Each row below is a small network's average activation on inputs in which a field has the value named, seen along a few directions.
Values that are neighbours, or in one group, have similar rows; names and order tell nothing.
Strong random noise was added to every row along 5 fixed directions; ignore it. To show where, here is one row again and again, with new noise each time:
[ -51  187  -99 -148  100    7   42 -236   91 -110  183 -177  -54  110
  -39    0  -76 -187  111]
[  96  -36 -159  222  255 -145  290   58  -68 -177  100  -50   90   29
  -16  467  -25  286  118]
[ 300 -167  295   46 -186  268 -594   51 -153   84 -383    7 -689  291
  -88 -181  -21   59   -5]
[ 205  302 -106  165  201 -146  364 -237  258 -245   55 -229  108 -264
 -143  493   32  -47  189]
[ -22  253  -94  -65   -3  -13  349 -238  137  -98  141 -210   36  111
   53   19  -96 -311   36]
[  37  216  273  195 -562  -66 -269  358   18 -212 -324   33 -281  -74
 -113 -316  139 -149  -30]
[ 177 -136   93  -32   92  161 -463  -51 -123    4 -113  -33 -458  232
 -112   12  -42  151  100]


D, 17 values:
d4: [ 134 -461  -41  169  446  148   33   57 -233  147   26  206   41  -60
  116  320 -146  550  -39]
d15: [ 337 -253   -6 -187  359  285  -78 -406   43  503  -58  -11 -317  122
  163   13 -129 -142  -93]
d7: [ 196 -532   16   93  127  148 -569  196 -253  212  -55  189 -483  248
  102 -108  -94  479  -60]
d5: [ 402  -54  132   17  250  223 -636 -168  -19   15 -357    6 -446  -15
 -346  320  117  249  127]
d13: [-108  -19  -97  -57 -191 -212  -53  275  -46 -131   98   52  120  169
  -62  -16   62  122  -92]
d16: [-336   14  -17 -215   95   68   14 -163   88   -4  331   -7  303 -218
  -29 -102    2   28  100]
d8: [ -81  -54  -45  214   22 -365 -316  468 -114 -226  -76  105   10 -140
 -159  111  216  298  128]
d11: [-157 -381   10 -369  208  309 -178 -372 -238  370   48    1  -80  570
   29 -146 -200   12  -66]
d12: [-101  -11  -54 -193  334   73 -431 -158   97  -18  203   62  146 -457
 -217  117  149  251  204]
d6: [  38 -156 -250 -207  431  -27  407 -463   37  146  414  -13  303 -162
  182  230  -58   40   16]
d3: [-223 -371 -329  -80  112  -61  160  289 -349  141  282  224  194  302
  347 -261 -180  173 -171]
d10: [ 228  112  273 -115  -18  358 -127 -402  186  241 -272  -84  -41 -114
  -51   68 -112 -125  -38]
d17: [ 379 -308  146  146 -267  129  -52  258 -246  176 -410   52 -396  396
  218 -181  -91   -5 -255]
d9: [ 571 -297  349  554 -457   -1  146  466 -185  183 -621  179 -361  200
  247 -120   31   36 -403]
d2: [-938   -2 -304 -247  114 -372 -255  491 -327 -167  524  167  388  133
  -72 -277   83  225  132]
d14: [-216  279  195  -45 -229   64 -210   25  223 -189  -42  -30  153 -430
 -184  -44  200  -64  213]
d1: [  24 -236  -28   14  425   47 -306  -37 -103   68  -68  112  -44   53
 -255  428   55  440  202]
D is arranged as a ring.
Q: Which values are neighbours of d13? Give them in the order they are listed.
A: d5, d8
Q: Which values are neighbours of d9? Give them in the order they are listed.
A: d7, d17
Q: Which values are neighbours of d6? Give them in the order they are listed.
A: d4, d15
Q: Which values are neighbours of d1? Give them in the order they are listed.
A: d11, d2
